Each row below holds a small network's activations on one input, seen along a few directions.
In each table, some parts of the input vary, and every possible input appears once, in random order.
Descriptions start from the smaller parts, as in this example, which fits no table here: one of 8 places around a ring, together with either a single point or one of 9 places around a ring or (one of 2 separate values, together with one of 6 places along a line).
Shared parts are said once, and a part with two or three values counts as separate values.
In the rows, zero is written as 128.

Other details of the inputs shift rows strongly along two fixed directions, in all tables alike. That doesn't count.

A family of inputs:
r1: [120 117 119 130 134 134 156  69 162 128 143 184  92 118]
r2: [163 111 113 132  97  77 169 239 133 176 140  98 127  53]
r3: [121 138 132 105 148 127 107 101 133  80 150 122 148 168]
r4: [ 99 111 121 128 123 121 104  91 119 148 121 193 124 165]
r5: [161 133  94  58 136 119 136 150 137 139 166 125 204 168]
r6: [ 76  87 112 166  97 114 174  77 187 156 123 228  56 115]
r7: [173 117 149 168 112 100 152 149 145 148 104  70  66  59]
r8: [136 107 118 151 113  91 132  59 155 154 129 193  77 123]
r9: [145 128 111 180 104 106 148  99 157 153 130 145  94  94]
r10: [129 163 125  87 165 155 111 104 102  84 142 116 172 159]
r11: [137 166 151 144 131 140 126 209  72 101 108  54 151  62]
r12: [ 98 150 110 119 135 170  92 129  98 129 129 129 199 186]
r13: [119 108 150 134 129 128 124 149 129 141 103 107 103 126]
r14: [ 87 135 137  98 149 145  92 137 107  74 139 124 175 183]
r15: [126  96 129 143 125  92 142  80 193 116 129 173  62 136]
r16: [ 94 111 135 112 139 134 108 127 146 101 120 149 124 178]
r17: [149 140 137  90 154 151  99 101  94 125 130 107 164 180]
r18: [173 165 125 165 103 146 154 165 119 143 119  51 123  56]
r19: [158 133 165 156 117 123 121 190  75 154 100  61 115  75]
r20: [ 97 145 127  93 151 187 113 135  98 109 132 131 181 158]
Each input here is: one of 2 separate values, together with either a single point or one of 9 places around a ring.
- The inputs of r7 and r13 match in every part but the choice among 2 separate values. If r17 is changed in the same way as r7 into r13, which row does it become? => r19

A family of inputs:
r21: [144 155 119  85 155 156 112 126  85 149 129 116 200 184]
r22: [111 119 123 128 124 135 110 122  97 156 126 124 165 152]
r23: [161 154 123 126 127 154  97 170 100 137 128  77 203 153]
r24: [ 59 129 112  72 141 183 112  99 135 108 133 179 162 229]
r25: [110  97 126 123 138 100 150  96 168 114 163 164 108 115]
r26: [126 171 139  99 128 164  92 181  76 103 130  98 187 115]
r27: [139 148 151  89 148 153 108 104 117  94 107  68 161 156]
r28: [116 124 145 157 102 131 144 160 118 119 139 126 113  68]
r29: [131 124 146 141 138 124 141 177 111 100 141  98 143  89]
r30: [108 100 133 127 138  90 143 120 158 110 128 202  97 107]
r31: [173 143 118 119 110 139 101 175 113 128 138  66 177 139]
r32: [143 163 112  87 150 160 104 119 112 122 141 141 201 155]
r33: [133 121 138 134 128 111 165 150 147 122 142  87 110  86]
r34: [182 133 124 155  93  84 155 156 146 142 139 123  81  30]
r35: [142 113 139 152 141 136 124  77 152 145 128 166  84 132]
r36: [103 156 113  94 165 122  86  69 126  74 148 135 169 206]
r37: [126  93 125 156 108  86 154  86 161 177 138 194  94 137]
r38: [ 88  74 136 117 136  87 129  98 146 131 138 201 111 185]
r39: [ 78 106  97 133 128 140 152  80 159 154 123 188  99 149]
r40: [160 131 117 183  98 109 154 164 171 166 105 119  90  64]
r41: [176 141 126 158 115 106 160 153 123 164 107 124 103  54]
r42: [118  83 137 145 128  70 169 121 160 136 114 210  50  89]
r43: [101 109 154 145 136 147 102  95 132 126 134 172  70 143]
r44: [ 98  96 130  95 154 103 133 106 130 130 127 197 114 186]
r45: [183 139 146 146 105 133 140 123 129 120 107  72  96  83]
r46: [128 117 136 161 140 150 108 106 118 146 117 123  88 103]
r47: [153 135 101  75 134 135 122 106 117 122 146 149 148 159]
r48: [122 182 114 141 139 149  89 120  76 104 124  80 180 145]
r49: [103  88 110 118 125  91 138  95 206 132 123 182  84 142]
r50: [113 140 132 144 144 107 112 114 115  79 129 129 131 154]
r51: [166 142 122  93 125 128 130 146  97 142 139  91 145 140]
r52: [ 86 107 130 115 116 142  97 120 134 123 130 173 155 189]
r53: [151 115 125 159  94 107 187 135 160 140 154 115  72  69]
r54: [130 142 145 123 118 136 122 176  80 144 116  99 137 113]
r55: [100 100 113 136 126 104 147  84 131 176 120 192  92 132]
r56: [133 149 113 170 126 101 133  78 141 117 128 161 114 134]
r57: [137 162 105 122 133 122 106  82 120  92 148 127 148 178]
r58: [100 117 145  85 186 169  75  87 117  88 141 158 143 223]
r59: [131  92 117 116 110  98 134  82 151 150 156 178 114 172]
r60: [153 156 131  65 159 142 105 160  86 112 128  75 193 143]
r61: [166 136 145 146 113  80 149 183 139 134 125  83  95  17]
r62: [121 112 107 177  99 115 142 142 158 164 101 137  87  74]
r63: [ 94 106  96 101 142 136 126  65 127 147 122 216 129 159]
r64: [115 106 121  90 143 120  99 116 149 120 141 133 166 185]
r65: [142 167 143 128 137 185 103 128  75 118  88  46 168 123]
r66: [142 143 101 105 124 150 141 137 143 129 141 105 134 145]
r67: [190 137 144 148 124 140 111 150 116 130 133  68  95  86]
r68: [129 137 125 107 136 132 141 158 147 123 123  80 130 122]
r69: [148 136 130 160 121 123 156 133 140 143 145 132 126  82]
r70: [110 138 108 120 131 135 118 107 122 137 130 169 144 115]
r71: [142 154 162 143  98 137 106 219  63 142 119  40 165  96]
r72: [125 135 130 168 111 140 161 159 115 150 124  87 117  61]
r73: [162 138 121 130 114 127 147 143 129 119 162 103 136  94]
r74: [106 136 105 102 138 169  78 126  95 134 128 119 216 199]
r75: [136 103 147 132 150 118 115  93 154 123 134 135  80 123]
r76: [ 78 121 136 116 124 154 141 119 130 114 144 157 132 159]
r77: [139 113 142 123 126  90 126 148 126 145 131  94 134 121]
r78: [140 120 143 146 125 116 115 201 116 118 115  81 147 119]
r79: [164 138 139 193 103 116 191 168 137 160 129  81  96  37]
r80: [141 135  94  98 123 147 109 126 157 122 133 127 156 173]
r81: [ 87 106 154 145 112 131 140  57 155 114 102 191  66 143]
r82: [104 141  98  90 154 173 132  87 147 134 137 167 168 214]
r83: [152 121 146 172 114 122 159  83 154 142  95 138  72  88]
r84: [112 134 130 141  99 143 114 180 132 130 105 112 125 112]
r85: [ 93  93 112 162 118 113 158  78 157 146 145 200  91  97]
r86: [145 155 154 139 139 146 145 225  89 102 126  21 158  84]
r87: [ 97 121 114  92 152 147 103 142 149  95 118 151 163 198]
r88: [124 109 136 167 119 100 179 177 157 128 106 116  66  78]
r89: [121 124 132 128 111 122 130 148 108 131 113 156 103  96]
r90: [139 158 161 102 154 174  98 148  80  83  95  46 177 154]
r91: [116 179 139 145 123 137  91 145  82  91 126  88 154 135]
r92: [124 100 132 111 132  77 150 107 149 155 127 156  85 121]
- What is each input in this table made of? => one of 6 places around a ring, together with either one of 3 separate values or one of 9 places around a ring
- Change only the place on the ring of 9 in r21. List by row number the other rows that result. => r23, r32, r37, r40, r41, r69, r79, r82
- Change only the place on the ring of 6 in r72. List by row number the other rows that result. => r33, r53, r76, r79, r86

A family of inputs:
r93: [122 129 125 165  96 126 129 128 129 142 107 145  98 104]
r94: [143 115 134 131 126 127 134 150 116 144 137  85 137 136]
r95: [ 87  79 111 157 112  94 187  84 197 155 130 229  52  94]
r96: [163 104 129 146 111  73 166 152 141 169 114 113  82  79]
r97: [165 137 124 200  87 110 154 192 136 166 103  90  89  28]
r98: [136 151 137 123 131 140 128 198  86 111 148  62 189 118]
r99: [151 133 134 155 110 102 132 188 126 123 145  79 124  76]
r100: [110 120  98 110 152 138 142   4 188 110 147 208 111 193]
r101: [122 144 148 103 164 170  84 138  72 108 110  71 177 185]
r102: [147 171 158 135 145 144  84 204  68  89 114  28 167 102]
r103: [151 151 166 183 118 127 138 205  75 135 100  42 107  15]
r104: [137 101 131 186  90  81 154 134 153 172 131 133  77  77]
r105: [172 178 127 134 112 169  94 205  63 137 135  27 210 115]
r106: [116 133 145 144 136 136  95 122 101 131 106 112 136 144]
r107: [107  74 140 187  94  73 181 100 182 157 101 175  10  80]
r108: [170 140 126 140 114  79 139 194 126 131 128  87 120  63]
r109: [156 166 102  71 163 148 114  54 122 105 151 132 184 196]
r110: [120 118  93  91 132 121 114  76 136 146 140 212 156 196]
r111: [172 142 140 176  93 131 148 202 102 163 133  65 116  27]
r112: [131 153 130 121 163 157 104  45 116  92 129 130 135 172]
r113: [130 140 114 125 129 166 131 150 124 144 125 125 150 118]
r114: [164 100 151 166  99  92 162 163 152 156 137 101  63  56]
r115: [111 120  96  72 146 141 119  75 131 145 150 213 161 192]
r116: [108  57 124 144 109  75 157  64 212 136 157 234  45 124]
r117: [ 96 163 133  89 148 169 106 162  82  84 126  92 203 176]
r118: [128 116 116  45 159 137 110  89 136 124 146 168 164 216]
r119: [ 69  98 117 126 120 118 123  48 164 137 120 217 103 191]
r120: [140 110 137 181  94  94 178 170 136 158 140 113  81  25]
r121: [103 124 108  72 163 171 108 107 130 121 130 128 186 229]
r122: [130 145 118  74 154 173  92 144 127  95 133 102 195 183]
r123: [113  85 117 183 100  60 176 124 211 140 126 193  28  65]
r124: [ 91 123 128 103 152 166  94  73 107 120 127 192 144 188]
r125: [112 155 129 102 152 182  64 107  74 109 119 130 195 203]
r126: [115 123 146 106 151 144  89 107 123  91 126 140 134 161]
r127: [108 110 106  85 141 116 144  95 135 139 148 193 147 154]
r128: [ 82 144 125  84 146 177 115 118 100 104 130 136 178 174]
r129: [ 86 111 121  78 144 148  98  69 155  88 137 190 139 211]
r130: [104 101 132 178  99  73 158 121 180 121 120 176  37  75]
r131: [ 79  89 102 130 127 114 138  57 187 151 129 224 104 186]
r132: [174 171 123 106 127 132 101 189  73 148 118  38 203 125]
r133: [151 147 117 119 142 144 127  59 135 109 160 120 147 158]
r134: [177 151 129  89 133 127 108 182 103 115 130  64 173 115]
r135: [160 173 156 108 129 174 104 204  76 108 108  11 170 115]
r136: [155 102 143 170 103  97 174 161 176 157 112 115  47  51]
r137: [158 126 136 167 103  65 179 194 128 148 123 106  94  33]
r138: [134 177 162 128 152 159  96 209  47  90 114  27 191 111]
r139: [116 114 118 159 117 105 160  11 190 119 129 206  45 128]
r140: [ 91 151 117  76 145 195  93 105  95 111 129 150 189 200]
r141: [ 82 117 111 105 147 133 140 111 153 110 137 183 150 179]
r142: [154 118 172 171 119 109 136 160 121 135 102  88  61  56]
- The inputs of r114 and r135 match in every part but one. If r116 is changed in the same way as r114 into r135, which row does it become? => r129
- What is each input in this table made of? => one of 5 places along a line, together with either a single point or one of 9 places around a ring
- A walk changes only the place on the ring of 9. It starts at r126 and steps to r142. List the rest of the walk in order. => r101, r106, r125, r124, r103, r138, r102
- Which other rows agree with r97 in the place on the line of 5? List them by row number. => r95, r100, r113, r121, r122, r123, r131, r136, r141
- A walk changes only the place on the line of 5. It starts at r109 and steps to r133. List the rest of the walk in order. => r100, r139, r112
- Change only the place on the ring of 9 in r118. List by row number the other rows that result. => r96, r108, r110, r115, r127, r132, r134, r137
